A small network was shown many inputs. Here are its activations along a few directions, one row for each input.
Each table varies a few parts of the input and shows all the possible inputs, shuffled.
Descriptions start from the smaller parts, as in this example, which fits no table here: one of 3 separate values, together with either a single point or one of 11 places around a ring or (one of 5 places around a ring, together with one of 6 places along a line).
Shared parts are said once, and a part with two or three values counts as separate values.

Other details of the inputs shift rows strongly along two fixed directions, in all tables alike. That doesn't count.
These rows show it; all are for the same input, with only those details redrawn:
[ 57  49   9   3  11  -5  16 -26  18  -5  -5  13 -63]
[-30  21  22 -21 -64  24  37  36  26   2  69 -17 -23]
[-87 -56  19 -35 -25 -38  38  30 -49  35  30  12  40]
[  0 -28   6 -12  51 -67  17 -34 -58  29 -43  42   1]

Rows:
x1: [ 15 -45  -2 -16  51 -41  11 -15 -14  26 -75  39  25]
x2: [ 74  13 -11  24  10  23 -24 -17  45 -22 -27  -3 -23]
x3: [-37 -58  19  -6 -46   1  -9  32 -27  10  25 -30  53]
x4: [ 45  38   3   7  37   6  24 -27  37  -4   2  14 -68]
x5: [  7 -23 -22  25  46 -23 -38 -42 -63   5 -50  17  32]
x6: [ 53  93   3   5  32 -48 -46  87  29 -48 -87 -81 -25]
x7: [  3   1   3   4 -70  64 -11  44  70 -18  53 -35   2]
x8: [-90 -34  11  -6 -22 -16  18   7 -54  17  43   3  40]
x9: [ 78  17 -15  20  -3  21 -37 -11  41 -23 -36   0 -19]
x10: [-13 -39 -13 -12  51 -58   2 -24 -34  25 -64  60   4]
x11: [ 72  28  10  -1  26  16  18 -14  46  -1 -24  -1 -37]
x12: [-14 -13 -13  18  57 -48  -4 -40 -64  12 -44  45  21]
x13: [ 37 -44   4  11  33 -40 -29 -29 -49  12 -52   8  30]
x14: [-98 -65   3 -31 -13 -23  37  34 -16  29  22  24  34]
x15: [  8   6  20   0 -73  60  -4  31  49 -21  69 -55  -5]
x16: [-64 -65  30 -44 -28 -14  32  34 -23  34  16  -9  55]
x17: [ 40  57  -4  19  25  11   8 -53  10 -21  14  10 -51]
x18: [-34  24  16  -9 -62  33  29  48  38  -4  56 -13 -22]
x19: [-94 -62  17 -45 -14 -36  44  22 -43  35  39  15  40]
x20: [-32  19  -1 -21 -66  37  28  47  57  -9  50  -2 -24]
x21: [  6   3  14  10 -60  69  -3  38  63 -17  70 -54  -6]
x22: [ 31 104  -6   8  43 -65 -25  60  20 -44 -48 -64 -56]
x23: [-34  43  12   4 -62  44  16  16  20 -12  84 -22 -18]
x24: [ 48  40   1   3  36   5  23 -27  37  -1   4  19 -66]
x25: [ 50  43   9  -1  23  -1  22 -35  26  -8   2  12 -68]
x26: [ 53  51   1   9  13   2   8 -13  27  -6 -15  22 -56]
x27: [-100  -44   -7   -6  -10   -5   17   14  -23   15   37   20   39]
x28: [ -3 -38 -23  21  70 -21 -25 -57 -57  12 -35  14  27]
x29: [  7 -28 -18   9  53 -27 -26 -63 -64   8 -32  15  27]
x30: [  7   4  12   5 -60  68  -3  39  63 -15  71 -50  -3]
x31: [-67 -41 -12  -1 -14  24  -6   5 -25  10  48 -19  49]
x32: [-93 -32   3  -1 -20 -10  10  20 -45  16  33  12  46]
x33: [-37  14  12 -19 -41  35  51  38  47  -1  76 -16 -27]
x34: [-34 -56  15  -8 -45  -2  -3  33 -28   7  23 -29  56]
x35: [-14  31  -1   7 -63  72  -7   5  30 -27  81 -52 -10]
x36: [-68 -42 -20  -2 -26  23 -13  12 -15   6  32  -6  50]
x37: [ 18 -41  -5 -20  37 -41 -10  -9 -16  30 -82  45  28]
x38: [  16   16   -8   11   68  -85  -81   71  -46  -45 -106  -68   36]
x39: [ -4 -33   3 -19  62 -67  30 -41 -53  23 -39  42   0]
x40: [ -9   7  30 -35 -65  41  31  41  47   6  53 -32  -1]
x41: [ 81  22   1  32   1  21 -37 -10  25 -20 -28 -12 -21]
x42: [ 58  47 -20  34   8  33 -40 -33   6 -22 -12  -6 -22]
x43: [ -5  10  32 -26 -73  37  25  49  38   6  43 -34   2]
x44: [ 53  51   0  11  13   1  15 -13  26 -12 -18  18 -55]
x45: [ 37  55  -1  21  27  12   2 -54  11 -19  15   9 -54]
x46: [ -3  11  30 -24 -72  36  31  49  36   1  40 -37   2]
x47: [ 15 -47  11 -12  65 -41  12 -22 -27  35 -61  26  21]
x48: [  8 -27 -19  10  53 -29 -20 -62 -66   3 -35  12  28]
x49: [ 10 -20 -25  23  45 -24 -32 -40 -62   2 -50  17  34]
x50: [-67 -69  22 -39 -16  -8  33  43 -11  41  18  -3  58]
x51: [ 33 -49   2   3  44 -39 -24 -38 -43  12 -45  11  30]
x52: [  4 -30 -38  13  41 -22 -39 -42 -47   2 -58  29  33]
x53: [-66 -41 -22  -1 -25  21  -7  12 -16   0  28  -9  50]
x54: [-87 -56  19 -35 -25 -38  38  30 -49  35  30  12  40]
x55: [ 51  37 -32  29   5  36 -45 -36  22 -25 -21   1 -26]
x56: [-19  25 -16  15 -61  79 -13  18  53 -27  65 -37  -9]
x57: [ 77  39  11   4   4  13  -4   0  37  -1 -39   6 -29]
x58: [ 26 -53 -15  10  33 -32 -43 -19 -26  10 -70  26  34]
x59: [-101  -43    2   -6    3   -6   25    8  -35   21   53    8   39]
x60: [ 16 -43  -2 -16  38 -41 -10 -10 -17  28 -84  42  26]
x61: [ 12 -23 -16  16  43 -29 -32 -54 -71   9 -39  11  28]
x62: [-15   2  15 -26 -63  50  23  54  71   4  38 -17   0]
x63: [ 82  19   3  16   8  16 -18 -30  24 -23 -12 -18 -26]
x64: [-14  30 -10  13 -50  79   0  13  43 -26  81 -49  -9]
x65: [-42 -64   8  -6 -24  11   4  32  -6  10  33 -26  54]
x66: [ 24 -38  13 -23  49 -49  18 -28 -36  26 -60  23  21]
x67: [ -7  35  -1  11 -71  65  -7  14  19 -28  69 -52  -5]
x68: [ 72  31  -3  -5   1  15  -4  -2  53  -7 -48  14 -31]
x69: [-93 -37 -12 -14 -24  -6   3  19 -26  17  30  26  46]
x70: [  1 -28   5 -10  51 -68  24 -33 -59  23 -46  38   2]
x71: [-13 -41 -13 -11  64 -59  23 -28 -32  22 -54  57   4]
x72: [ 72  11  -8  27  10  25 -30 -18  46 -19 -26  -4 -25]
x73: [-99 -43  -8 -11 -11  -6  17  15 -24  18  39  24  43]
x74: [ 59  43 -11  33   6  28 -32 -47  -4 -24  -5 -19 -31]
x75: [ 35  53 -11  27  40  18   9 -45  21 -17  15  13 -51]
x76: [-11 -15  -5  12  55 -54   3 -53 -74  13 -34  37  15]
x77: [ 53  39 -33  25   4  35 -46 -35  23 -23 -19   5 -23]
x78: [ -9  12  26 -15 -70  45  17  60  47   2  32 -28   5]
x79: [ 36  98 -25  28  43 -22 -80  50  -2 -74 -54 -87 -16]
x80: [ 48  42 -12  -1  10   5   1 -16  44  -7 -22  34 -58]
x81: [ 54  47  11   7  12  -4  16 -27  18  -7  -7   9 -66]
x82: [ 11  10  10   9 -76  56 -12  51  45 -23  46 -44   9]
x83: [ 35 -42  -4  16  35 -34 -37 -16 -40  11 -61  17  36]
x84: [-98 -65   1 -36 -14 -25  37  35 -17  32  25  29  39]
x85: [-95 -38   7 -19 -12 -15  23   1 -48  20  54  10  43]
x86: [ 77  39   9   5   4  12   3   0  35  -6 -41   2 -29]
x87: [ 78  36  21   2   3   9   4 -14  27  -2 -31  -7 -38]
x88: [-24 -28 -23  11  69 -46   3 -47 -46  12 -42  55  17]
x89: [  6   5  -1  -1 -82  62 -25  49  65 -19  43 -31   5]
x90: [-100  -42    0  -10    2   -7   24    9  -36   25   55   13   42]
x91: [ 41  63  -8  31  17  15 -12 -33  12 -16  -2  20 -43]
x92: [ 17 115 -18  30  47 -47 -47  41   8 -57 -37 -61 -40]
x93: [-36  39 -10   2 -63  55   8  27  48 -22  65  -6 -17]
x94: [-95 -38 -10 -10 -24  -5   3  18 -25  13  28  22  42]
x95: [ 66  25   5   1  15  18   3 -10  57  -2 -39  11 -38]
What is each input in this table made of?
Answer: one of 5 places around a ring, together with either a single point or (one of 3 separate values, together with one of 6 places around a ring)
The inputs of x14 and x56 match in every part but the place on the ring of 5. If x25 is changed in the same way as x14 into x56, which row does it become?
Answer: x35
The inputs of x32 and x41 match in every part but the place on the ring of 5. If x85 is changed in the same way as x32 into x41, which row does it become?
Answer: x51
Which other rows does x21 become when the place on the ring of 5 takes its other values? List them by row number.
Answer: x4, x28, x47, x59
Which other rows does x68 become when the place on the ring of 6 takes its other values? List them by row number.
Answer: x1, x11, x46, x66, x86
Which other rows does x45 become when the choice among 3 separate values takes its other values? List them by row number.
Answer: x17, x85
Which other rows does x73 become when the place on the ring of 5 takes its other values? List them by row number.
Answer: x7, x36, x62, x84

Rows:
x96: [-62 -69 -20 -10  43 -36  -6  -8 -63  23 -41  20  71]
x97: [ 49  45   3   9 -36  54   1   2  37 -14   9 -25 -20]
x98: [ 62  41   5  18 -29   3 -41  67  56 -37 -20 -83 -13]
x99: [ 34  44 -12  24 -37  43 -17  -9  26 -29  32 -15 -39]
x100: [ 24  41  -8   4 -26  33  -4   5  59 -16  22   2 -53]
x101: [ 27  40 -12   9  -8  46 -11  -2  60 -21  30 -15 -33]
x102: [ 51  25  17  16 -29  48  -3  -8  50 -12  32  -9 -29]
x103: [ 43  51  17  -4 -27  41  12  10  44  -3  10 -20 -36]
x104: [ 30  43   7  19 -29  24  16   5  50 -19  32   9 -55]
x105: [ 25  67   6   2  -9  31  22  15  44 -16  18 -18 -41]
x106: [-57 -76  -1   3  47 -47  -4 -17 -65  29 -18  29  67]
x107: [ 35  14 -19  19  38 -20 -21 -37 -35   1 -65  28   3]
x108: [-77 -37  27 -37 -61   5  25  46 -15  18  57 -34  39]
x109: [ 21  54  -1  -1  -7  31  20  14  61 -20  17 -12 -45]
x110: [-82 -47   1   1 -69  26   6  38 -11   4  60  -4  48]
x111: [ 32  14 -17  18  59 -13 -15 -39 -32   0 -57  12   8]
x112: [-92 -42  -1 -25 -36  15  20  45  11  15  56 -17  32]
x113: [ 40  54   3  20  -5  14 -50  74  45 -56 -14 -79 -21]
x114: [ 52 -18  -2  -6  54 -38  12 -38  -4  10 -54  40 -22]
x115: [ 24  53  -6   6  -9  47  -8   6  57 -21  18 -18 -27]
x116: [-81 -48  20 -40 -58  18  29  57   6  25  41 -16  45]
x117: [ 27  42   8  20  -8  30  21   0  53 -19  39  -8 -49]
x118: [ 52   4   3   3  47 -23 -11 -37 -25  17 -64  21   9]
x119: [ 50  -9  -4  -1  51 -21 -15 -39 -11  12 -66  28   5]
x120: [ 27  42   6  22 -28  34   0  -1  48 -14  30   3 -51]
x121: [-81 -29   6 -14 -64  12   1  43 -17   9  67 -15  39]
x122: [-76 -37  29 -41 -61  -5  41  52 -15  14  59 -26  37]
x123: [-87 -13  13 -28 -66   4  35  68  -6  14  48  -7  33]
x124: [ 28  51   1  12 -28  28  -5   0  33 -15  35 -10 -56]
x125: [ 40   3 -11  19  47 -67 -65  35 -23 -26 -88 -21  13]
x126: [ 25  54  -2  -1 -27  24  14  18  57 -21  11   4 -50]
x127: [ 29  -3 -17   5  69 -37   7 -36  -1   3 -44  32 -24]
x128: [ 55 -21  -9  16  44 -21 -18 -56 -40   6 -44  16   0]
x129: [-62 -61 -10 -16  23 -48 -11   3 -56  29 -40  38  64]
x130: [ 46  36  16   3 -26  36   5  -4  37  -7  35 -22 -49]
x131: [ 28  66   2  10 -12  46  -5   8  41 -18  19 -24 -23]
x132: [-74 -61  31 -24 -58   5  45  48  -3  22  62  -3  38]
x133: [ 50 -17 -14   6  47 -15 -15 -44 -18   7 -70  25   7]
x134: [ 22  61   6   4  -9  29   3  -2  35 -25  31 -36 -46]
x135: [-46 -96  -3 -26  31 -48  -3 -10 -57  40 -33  34  71]
x136: [ 34  -4 -21  10  46 -27 -28 -40  -8   2 -50  42 -10]
x137: [-85 -28  11 -22 -62  -4  28  53 -15  11  70  -8  21]
x138: [-74 -61  29 -21 -57  16  28  42  -4  26  61 -10  40]
x139: [ 27  63   6   0 -30  13  11   7  34 -27  27 -12 -55]
x140: [ 37  -5  -7  28  45 -27 -24 -46 -20   3 -43  44  -6]
x141: [ 52  19   6  23 -34  57  -3 -12  44 -19  29 -13 -28]
x142: [-93 -27   5 -29 -62  14  17  60   7  14  44  -6  33]
x143: [-51 -95   2 -30  33 -53  10  -7 -55  44 -34  34  54]
x144: [ 54 -13   1   9  48 -27 -18 -50 -33  12 -40  19  -3]
x145: [-57 -85 -11   9  44 -40  -4 -22 -74  23 -22  26  70]
x146: [ 53 -29 -19   7  48 -15 -18 -51 -15   6 -57  29   1]
x147: [ 34  21  -9  12  42 -27 -21 -31 -27   7 -60  31   1]
x148: [-93 -27   6 -28 -38  18  22  54   9  14  46 -21  38]
x149: [ 54  -8   8   2  52 -43   9 -42 -30  13 -40  28 -24]
x150: [ 32   6  -6  12  66 -41   6 -40 -28   3 -30  20 -25]
x151: [ 33  -2 -17   4  49 -44   1 -32  -5   2 -51  49 -29]
x152: [ 28  17  -5   5  44 -43 -15 -40 -33   0 -47  21 -23]
x153: [-73 -39  23 -32 -64  10  14  42 -16  13  57 -35  55]
x154: [-84 -18  11 -21 -43  13   9  40 -15  -1  62 -39  46]
x155: [ 28  47 -16  13 -35  49 -15   4  48 -27   8  -6 -30]
x156: [ 26  67   3   5 -30  34   1  13  39 -11  11  -9 -43]
x157: [-56 -74 -16   2  41 -44  -7 -20 -86  21 -16  11  65]
x158: [ 26  50   2  14  -8  34   2  -4  36 -17  41 -27 -50]
x159: [ 29  62   1   8 -33  28 -15  -2  31 -29  26 -20 -37]
x160: [-87 -41  14  -8 -37  15  23  39   0  15  65 -16  34]
x161: [ 53   7   8  -4  50 -36  16 -29 -22  16 -64  29 -12]
x162: [ 51  -9  -6  10  42 -28 -16 -54 -39  -1 -54   6   4]
x163: [ 27  22  -5   7  65 -25  -4 -31 -23  11 -55  16  -9]
x164: [ 30  35 -21  15 -33  48 -18  -3  51 -27  20  -2 -36]
x165: [ 34   3 -11  19  63 -26 -21 -47 -32   1 -29  13  -5]
x166: [-60 -83 -26  -8  45 -38  -9 -16 -60  23 -29  24  66]
x167: [ 43  39  13 -11 -25  32  26  14  61 -13  10  -7 -44]
x168: [-61 -60 -12  -8  13 -53 -12 -13 -85  14 -29  16  62]
x169: [ 30   7 -16  18  57 -24 -19 -51 -39 -14 -43   0   0]
x170: [-88 -16  15 -29 -41  -2  35  49 -12   1  64 -32  28]
What is each input in this table made of?
Answer: one of 3 separate values, together with either a single point or (one of 4 places along a line, together with one of 6 places around a ring)
The inputs of x131 and x118 match in every part but the choice among 3 separate values. If x148 is changed in the same way as x131 into x118, which row does it become?
Answer: x116
Which other rows does x108 become when the choice among 3 separate values takes its other values? List them by row number.
Answer: x134, x152
Start at x169 and move only the place on the line of 4, one step at a time. The first step leads to x154. Which rows follow, in order?
Answer: x134, x170
Which other rows does x154 become when the choice among 3 separate values takes its other values? List them by row number.
Answer: x153, x159
Which other rows does x148 become when the place on the line of 4 takes its other values? List them by row number.
Answer: x96, x109, x115
